Each row below holds a small network's activations on one input, seen along a few directions.
In each table, some parts of the input vary, and every possible input appears once, in random order.
Descriptions start from the smaller parts, as in this example, which fits no table here: one of 6 places along a line, together with either a single point or one of 9 places along a line or (one of 2 separate values, together with one of 8 places around a ring).
Shared parts are said once, and a part with two or three values counts as separate values.
In the rows, zero is written as 128.

Table:
r1: [ 79 160 180 127  69  94 108 127 133 121  58 119 124 151 130 199 116 132
 181]
r2: [146  87 145 135 143 161 150 169 111 134 138 119 141 106 122 101 146 106
 117]
r3: [ 98 176 135 106  82  66 118  91 141 118  68 116 123 170 137 194 104 161
 160]
r4: [ 90 182 136 111  69  63 111  91 158 102  84 137 119 147 132 185 112 156
 161]
r5: [ 63 136 121 150  71 106  38 124 175 121  89 145 125 156 114 194 124 125
 147]
r6: [144  87 151 123 139 175 147 189 122 127 133 117 153 117 125 107 135  98
 103]
r7: [157 110 133 134 126 141 114 120 104 135 169 134 133  83 123  82 126 112
 120]
r8: [ 59 155  97 139 114 122  98 143 173 127  72 125 112 191 129 204 139 140
 163]
r9: [153  88 134 129 119 146 117 144 117 130 157 135 139  90 110  96 136 113
  98]
r10: [163 103 105 102 150 150 160 153 135 126 146 111 148 135 132 100 127 126
  80]
r11: [ 66 158  87 141  95  90  73 113 196 107  95 147 122 169 127 184 130 142
 146]
r12: [ 56 131 137 157  98 121  70 151 174 130  71 129 129 169 127 204 127 121
 165]
r13: [165 133 124 139 186 119 151  94  87 135 157 131 111 115 141  95 119 138
 121]
r14: [ 86 161 170 121  45  79  75 103 139 118  78 134 122 134 117 193 106 139
 159]
r15: [156 145 121 143 165 117 143  91 113 121 170 142 108  90 136  83 128 129
 120]
r16: [154 108 101 121 137 134 156 127 140 111 162 135 133 104 122  83 136 134
 101]
r17: [158 129 109 127 143 134 148  98 129 118 172 138 124  99 136  74 128 129
 119]
r18: [138 142 142 133 180 151 159 113  82 151 157 122 109 118 149  96 139 135
 132]
r19: [154 121 113 122 158 167 174 159 111 142 137 119 133 131 132 102 144 130
 113]
r20: [166 100 100 114 157 135 163 132 119 129 147 116 140 126 131  96 135 133
  98]
r21: [ 72 151  86 140 111  94  82 114 174 120  81 132 122 195 133 200 117 148
 146]
r22: [152 103 155 140 152 161 143 140 104 144 150 121 134  97 138  98 131 105
 135]
r23: [153 106 118 106 156 165 176 170 121 141 139 119 140 140 112 111 142 119
  98]
r24: [159 106 103 109 133 134 152 144 149 112 161 134 146 118 105  88 129 121
  89]
r25: [168 122 108 124 166 135 156 103 103 136 162 123 126 121 144  91 121 131
 115]
r26: [144 121 162 144 137 134  95 105  86 140 173 137 115  78 129  88 130 117
 122]
r27: [149 122 164 156 167 145 135 129  85 140 145 130 119  94 133  95 132 112
 144]
r28: [152 130 124 123 166 164 172 123 101 147 151 123 118 120 143  97 141 126
 129]
r29: [160  87 124 116 115 141 117 166 124 128 158 131 156 102  92  96 124 107
  92]
r30: [ 77 182 153 108  87  96 138 113 135 131  61 119 115 175 136 204 118 155
 168]
Question: What is each input in this table made of?
Answer: one of 5 places around a ring, together with either one of 2 separate values or one of 4 places along a line
Question: Changing only the place on the ring of 5 turns r9 into r19. The same change can be made to r14. Which row results?
Answer: r30
Question: Which other rows agree with r10 in the place on the ring of 5? List them by row number.
Answer: r3, r13, r20, r21, r25
Question: Change only the place on the ring of 5 in r24. List by row number the other rows that result.
Answer: r6, r10, r23, r29
Question: Change only the place on the ring of 5 in r8. List by row number the other rows that result.
Answer: r5, r11, r12, r21

Table:
r31: [148 128 139 134 176 140 173 109  92 131 151 117 116  97 141  92 135 133
 136]
r32: [117  61  79  98 114 197 144 242 194 122 115 116 169 165 102 142 162  97
  74]
r33: [ 77 166 164 137  68  97  82 104 137 128  76 128 118 150 141 190 111 142
 170]
r34: [174 120 125 133 149 130 129 102 107 121 184 138 130  81 123  68 124 128
  99]
r35: [181 113 128 118 144 122 155 110  97 129 170 129 133  94 129  75 118 131
 102]
r36: [ 75 161 188 134  60  89  74 113 132 121  77 144 119 125 110 189 118 129
 178]
r37: [159 108 127 147 164 131 135 108 104 136 178 144 113  80 140  67 128 121
 119]
r38: [ 77 166 122 127  94  83  93  91 154 126  82 129 111 177 144 195 112 149
 156]
r39: [158 135 136 139 165 145 144 119  84 146 168 138 104  91 132  77 138 127
 134]
r40: [ 72 192  76 123  99  73 108  88 179 108  76 131 114 195 130 197 123 164
 160]
r41: [170 128 146 119 165 129 184 115  99 128 150 119 130 106 141  91 118 130
 120]
r42: [127  59 105 125 137 200 114 234 158 140 109 103 179 173 102 153 150  86
  86]
Question: What is each input in this table made of?
Answer: either one of 2 separate values or one of 4 places along a line or one of 6 places around a ring
Question: Start at r40 and move only the place on the line of 4, one step at a time. The first step leads to r38. Which rows follow, in order?
Answer: r33, r36
Question: Which other rows belong to the same alternative as r42? List them by row number.
Answer: r32

Table:
r43: [146  60 104 152 161 174 114 151 133 132 166 147 136 119 106  85 162 101
  80]
r44: [148  90 116 140  91 163  79 209 151 132 120 130 175 140 105 127 122 101
  96]
r45: [ 82 143 156 149  89  84  47  93 142 125 111 141 124 113 125 171 106 122
 166]
r46: [190 140 154 111 185 136 192  76  58 144 183 107 119  98 147  70 125 133
 119]
r47: [ 77 150 188 151 116 110  90 101 115 137  81 119 110 138 149 191 110 131
 174]
r48: [128  86 117 124 196 196 161 176 128 145 157 120 120 125 130 104 166 100
 103]
r49: [111 119 168  83  71 148 165 174 134 131  91 109 131 137 140 159 129 131
 125]
r50: [117 159 150 145  97  77  99  71 113 138 149 173  97  94 126 101 131 124
 177]
r51: [112 170 163 150 132  98 137  89  82 144 116 141  87 100 138 123 130 141
 200]
r52: [ 98 168  41  89 165 107 175 100 173 117 107 107 112 218 142 176 141 161
 119]
r53: [138  96 136 131 127 182 117 221 120 147  95 105 162 159 111 153 131 105
 113]
r54: [125 122 150 124  83 121 119 158 157  83 103 129 169  96  88 142 118 126
 120]
r55: [204 122 130 128 158 100 160  82  82 121 188 137 119  63 145  47  96 149
  96]
r56: [116 167  17 113 120  96 137  91 204  96 123 127 131 193 140 145 125 167
 103]
Question: Changing only one part turns r48 into r43. The same change can be made to r52. Which row results?
Answer: r56
Question: What is each input in this table made of?
Answer: one of 2 separate values, together with either a single point or one of 6 places around a ring
Question: Change only the choice among 2 separate values in r55. List by row number the other rows that result.
Answer: r46

Table:
r57: [174 112 121 149 190 169 154 138 104 145 182 137 117  96 130  58 143 116
 111]
r58: [ 93 133 113 109 112 152 141 179 160 129  73 104 138 188 126 188 137 136
 129]
r59: [ 89 217 179 131 117  53 149  24 106 121 101 135  71 119 175 157 101 169
 201]
r60: [ 90 149  68 112  99 101 106 116 192 110 103 130 132 189 128 176 128 144
 118]
r61: [102 104 177 131  95 153 102 179 134 140  90 125 142 130 120 170 125 101
 144]
r62: [ 98 146  95 127  92  91  75 104 189  98 123 141 136 146 118 160 117 136
 112]
r63: [118 201 170 139 109  46  94  33  65 143 116 139  78 114 154 149  91 167
 186]
r64: [ 99 123 166 113 111 164 133 186 140 131  78 107 142 165 116 184 139 116
 129]
r65: [172  97 114 139 201 165 162 129  93 139 177 117 128 100 138  70 137 119
 103]
r66: [ 98 120 132 142  74 107  63 115 163 114 119 148 133 124 121 151 120 123
 124]
r67: [180 104 119 118 145 143 162 139  92 128 175 140 143  84 107  57 145 114
 113]
r68: [166 108 112 128 169 159 153 135  96 135 184 139 114  78 116  61 152 122
 110]
r69: [ 93 143  70 113 113 123 134 148 183 116  82 114 133 197 132 184 131 147
 124]
r70: [ 98 104 160 146  79 123  72 154 141 130 105 137 140 118 121 150 124 111
 140]
r71: [189  96 121 121 160 145 175 137  94 127 170 116 153  88 111  68 133 117
 106]
r72: [189  92 130 130 181 154 173 133  96 140 171 121 148 113 136  66 127 110
  98]
Question: What is each input in this table made of?
Answer: either one of 2 separate values or one of 6 places around a ring or one of 8 places around a ring

Table:
r73: [107 182 153 133 101  69  97  65 121 124 111 145 100 131 141 157 102 152
 160]
r74: [170 146 105 126 177 114 174  76 105 121 170 123 120 110 144  79 121 147
 116]
r75: [150  64 134 128 126 171 126 181 137 126 155 128 156  91 110  94 139  98
  91]
r76: [ 95 102 149 127  74 130  80 169 158 125  88 131 156 153 111 176 125 106
 125]
r77: [165  84 163 149 131 148 110 150 104 131 160 135 151  71 116  83 120 101
 112]
r78: [130 132 231 116 163 192 208 181  36 184  88  87 106 131 152 147 144 112
 184]
r79: [ 95 125 174 144  67 111  72 140 138 121  93 140 139 112 110 164 118 117
 154]
r80: [100 171  79 110 122  95 143 104 157 119  97 121 114 187 142 168 126 160
 138]
r81: [168 145 141 132 151 106 138  76  92 129 176 147 105  82 139  75 113 139
 122]
r82: [153  77  97 130 162 178 141 185 146 124 152 117 163 130 118  97 144 102
  81]
r83: [145 106  64 118 177 159 172 155 153 122 156 124 131 138 122  96 154 125
  96]
r84: [ 94 150 168 152  81  96  66  92 120 131 110 144 110 110 127 156 116 133
 166]
r85: [ 93 117 106 120  97 145  98 173 177 123  88 119 154 184 115 183 135 117
 117]
r86: [108 186 115 116 115  72 131  68 132 117 104 126 109 160 138 164 112 163
 153]
r87: [ 85 142  73 117 126 126 131 144 183 119  91 121 127 189 126 180 141 138
 134]
r88: [155 114 157 150 134 130 107 105  88 134 176 147 116  59 125  71 129 119
 128]
r89: [162 134  68 110 172 131 183 114 129 124 163 123 119 137 139  86 137 148
 100]
Question: What is each input in this table made of?
Answer: either a single point or (one of 2 separate values, together with one of 8 places around a ring)
Question: Change only the choice among 2 separate values in r77. List by row number the other rows that result.
Answer: r79
Question: Start at r76 and move only the place on the ring of 8, one step at a time. The first step leads to r79. Which rows follow, in order?
Answer: r84, r73, r86, r80, r87, r85

Table:
r90: [110  96 139 130  99 146  96 172 150 128 101 119 157 147 114 162 129 108
 117]
r91: [103 125 163 136  97 127 101 137 135 128 112 138 124 114 127 145 126 119
 144]
r92: [197  91  95 130 171 152 148 122 108 126 212 139 136  73 120  33 137 120
  75]
r93: [117 178 122 125 127  88 132  69 117 127 118 126 102 146 148 146 114 160
 152]
r94: [117 138 172 148 108 106  97 110 111 130 116 140 124 105 125 137 115 123
 158]
r95: [178  82 123 142 210 193 170 168  85 157 182 121 125  95 135  57 151 102
 105]
r96: [105 126  80 118 122 129 121 146 177 117 100 115 147 187 126 170 130 132
 111]
r97: [203  98 137 101 174 160 206 144  87 131 182 115 140  86 127  54 132 121
  86]
r98: [ 98 155 101 125 120 107 129 109 162 117 111 134 113 154 140 152 127 145
 140]
r99: [104 114 149 126  89 140 105 168 138 129  98 128 141 133 109 157 136 114
 138]
r100: [ 99 144  90 112 114 121 130 141 166 120  99 126 128 174 121 167 137 137
 131]
r101: [123 148 181 138 103 107 105  99  91 138 118 130 114 106 135 138 113 134
 157]
r102: [110 169 113 135 131  88 123  79 138 117 116 133 112 144 137 147 117 150
 151]
Question: What is each input in this table made of?
Answer: either one of 3 separate values or (one of 2 separate values, together with one of 5 places along a line)
Question: Start at r96 and move only the place on the line of 5, one step at a time. The first step leads to r100. Which rows follow, in order?
Answer: r98, r102, r93
Question: Change only the place on the line of 5 in r91. List by row number the other rows that result.
Answer: r90, r94, r99, r101
